Each row below holds a small network's activations on one input, seen along a few directions.
Each table varies a few parts of the input and shows all the possible inputs, shuffled.
Descriptions start from the smaller parts, as in this example, which fits no table here: one of 8 places around a ring, together with either a single point or one of 9 places around a ring or (one of 3 separate values, together with one of 4 places along a line).
Shared parts are said once, and a part with two or three values counts as separate values.

Other details of the inputs shift rows strongly along three fixed directions, in all tables alike. That doesn't count.

Rows:
x1: [  1  12 -15  -4   2  18 -11  -7 -19 -19  13   0]
x2: [  0 -29  20  -2  -8 -17  -4   2 -11 -27 -20  29]
x3: [  7  -4 -44 -12 -38   6   6   5 -28 -12 -16 -51]
x4: [  2  16   8  12  15  19 -12 -19   6  -3   9  27]
x5: [  8  13  -2   6  24   9 -13 -16   3  -3  24  16]
x6: [-12  -5  18  10  -2 -11  10  13  21  28 -18   5]
x7: [  2  15 -32  -1  -6  19  12   5 -10  16   3 -43]
x8: [ 10  23 -12   4  20  25 -10 -23  10   5  26   5]
x9: [  1  20   7   3  31  13 -11 -19   1  -8  22  25]
x10: [-15   2  19   1  22 -10   9  15  31  41   7   9]
x11: [ 10  27  -9   2  16  25  -9 -18   9   7  31  10]
x12: [  6   1  -8  -7  -9  -1  -9 -13 -19 -33   1   4]
x13: [ -9 -14  15   8 -14 -12   3   8   0 -13 -21   9]
x14: [ -1  14   8   1  27  16  -9 -14   3  -3  29  26]
x15: [ -8 -33  30 -11   1 -39  -2  -4   1 -21 -10  38]
x16: [-1  0 22  7 13 -3  7 12 30 33 -7 10]
x17: [  4  -9   3  -9   0   0 -21 -19 -17 -41  12  33]
x18: [-4 14 12  3 21 -3  3 -4 21 14 11 11]
x19: [ 11  11 -30  -2 -31  22   3   8 -19   3 -19 -42]
x20: [  9  28 -23  11  -3  27   6   4   3  25  -4 -23]
x21: [-11   1  11  -2  12 -11  10  13  29  36   5   3]
x22: [  3  19 -23  -4  -4   7   8   1  -4  12   0 -25]
x23: [ -1 -19  19   0 -13 -11   0  11   0 -14 -20   6]
x24: [  4  -2 -28 -12 -33   1   6   8 -21  -7  -7 -32]
x25: [  3  16   9  10  13  20 -15 -19   5  -1  10  25]
x26: [ -4 -18  17   5 -11 -12   0   8  -3 -19 -20  13]
x27: [  7  -9  13   0  -4   6 -16 -12 -12 -31  -5  25]
x28: [  5   3  12  -2  13  -2  -8 -21   1 -19  17  29]
x29: [  7 -12  12   2  -2   2 -14 -11 -17 -40  -8  29]
x30: [-12 -15  14   7 -14 -18  12  18  10  12 -26   1]
x31: [ -3  -9 -25  -9 -19   1   5   8 -25 -11 -13 -33]
x32: [ 11  25 -10   9  28  24  -9 -16  -3   3  31   3]
x33: [  3   8  -7   4 -13  12   3   4   0  16 -12 -15]
x34: [-10 -20  24  -1   8 -26  14   9  34  28  -1   9]
x35: [  0 -22  13  -1  -8 -25   1   6   1 -12  -3   4]
x36: [  7   2  -7   1 -20  15 -12 -10 -23 -28 -10  -2]
x37: [-15 -21   6  -9 -15 -21  15  25  -4   6 -14 -14]
x38: [-13 -29  12  -7  -6 -30  13  15  12   7 -15  -3]
x39: [ -7  -1  11   6  20 -13   8  14  22  36   4  -4]
x40: [ 10  12   3   7  24   7 -14 -17  11   3  24  19]
x41: [  4  12 -17  -6  -1  16 -11 -10 -14 -18  13   1]
x42: [ 10  13 -11   4  -6  18   4   5   3  18  -9 -19]
x43: [  6   5 -30  -2 -14   1   5   9 -14   7  -4 -37]
x44: [-6 13 15  4 24  0  6 -1 15 13 14 10]
x45: [ -7 -22  10  -1  -6 -23  -1  13  -9 -15 -10  -3]
x46: [ -6 -18  -2  -2 -13 -22  14  23  -7   9 -13 -27]
x47: [ -3  -7  25   7  -1  -8   8  16  25  17 -16   0]
x48: [  3 -10 -11  -7  -7   2 -10 -12 -22 -37   3   2]
x49: [ -2 -12  -6  -6  -2   2 -10  -9 -23 -36   1   4]
x50: [  1  17 -13   6 -10  17   2   1   2  22  -8 -17]
x51: [ -2 -30   4 -10  -6  -7 -12 -15 -37 -61   1  21]
x52: [  4  10 -14  -5 -10  -1  10   1   0  11   0 -20]
x53: [ -1 -13   8   1  -2 -23  12  14  18  25  -2  -9]
x54: [  1  13 -13  -4  -2   7   3   3  10  23   7 -12]
x55: [ -2  12 -23  -5 -11   4  10   9 -15   6  -9 -34]
x56: [ 11  22 -11   4  19  24  -7 -23  10   5  30   5]
x57: [ -8 -37  22  -5  -8 -43   5  16   9   2 -16   8]
x58: [ -7  19   6   4  21   1  17   9  24  42  10 -10]
Description of these inputs: one of 2 separate values, together with either one of 9 places around a ring or (one of 4 separate values, together with one of 5 places along a line).
The inputs of x21 and x41 match in every part but the choice among 2 separate values. If x42 is changed in the same way as x21 into x41, which row does it become? -> x47
Which other rows does x53 become when the choice among 4 separate values takes its other values? List them by row number. -> x24, x34, x52
A walk changes only the place on the ring of 9. It starts at x26 and steps to x13. List the rest of the walk in order. -> x4, x25, x36, x27, x47, x23, x29
Which other rows does x15 become when the choice among 2 separate values takes its other values? List them by row number. -> x12

Rows:
x59: [ 2  3  4  1  0  9 -3 -2  9 10  1  3]
x60: [ 0  2  2  1  6  9 -1  1  4 11  1  3]
x61: [ 10 -10   6   1  -7  -3 -13 -12 -15 -28  -4  18]
x62: [-4  9  6  6  8  7  0  3  3  5  3  0]
x63: [-4 13  1  5 14  6  5 -2 11 21  2  4]
x64: [  2  -9   1 -12   7 -10  -6 -10 -12 -24   9  12]
x65: [-3  7 -3  1 17 -1 -1  1 15 18 16 -4]
x66: [-2  9  1  1  6  3  0 -1  1 11 -1  5]
x67: [-1  0  0  2  8  9  1 -1  5  9  1  2]
x68: [ 4 14 12 14 19  6  1 -6 33 28  8 10]
x69: [ 20  24 -48   3 -30  29   0   4 -30  -7 -10 -52]
x70: [  6 -14   3  -6  -6   4 -12  -6 -17 -27  -3  21]
x71: [ 2  1 -3 -8  7 -5  4 -4 -3 -2 11 -2]
x72: [-5 18 15 12 19  9  3 -2 32 24 12  8]
x73: [-22 -28  17   0 -23 -31  22  35   6   5 -33 -25]
x74: [ 0  6  2  3  0  7 -3  3 -3 -8  1  3]
x75: [ 0 16  4  4  5  6  1 -3 16 21  3  5]
x76: [ 1  9  0 -2 15 -1  8 -2 12 20 17 -2]
x77: [-19 -27  10  -3 -15 -37  17  31  17  23 -14 -22]
x78: [  1  -7   2  -5  -8  -3  -9 -15 -13 -28  -5  21]
x79: [  6 -14   3   2   2  -3  -9 -12 -19 -28  -5  17]
x80: [ 1  2  2  2  0  9 -1 -5 13  7  1  3]
x81: [ 13  35 -51  -1 -27  33   3   4 -25   5  -7 -50]
x82: [-10 -34  14   0 -30 -35  15  31  -3   1 -39 -22]
x83: [  0 -14  -2  -7   3  -9  -8 -10 -15 -20  12  16]
x84: [  1  -5   8  -1  -6   2 -11  -8 -14 -30   0  16]
x85: [-1  5 -2 -4 13 -3  0 -1  8  6 13 -3]
x86: [  2 -13  -1  -9   3  -9  -5 -11 -16 -21  11  15]
What is each input in this table made of? -> either one of 8 places around a ring or (one of 4 separate values, together with one of 5 places along a line)
Which other rows does x69 become when the choice among 4 separate values takes its other values? List them by row number. -> x70, x74, x81
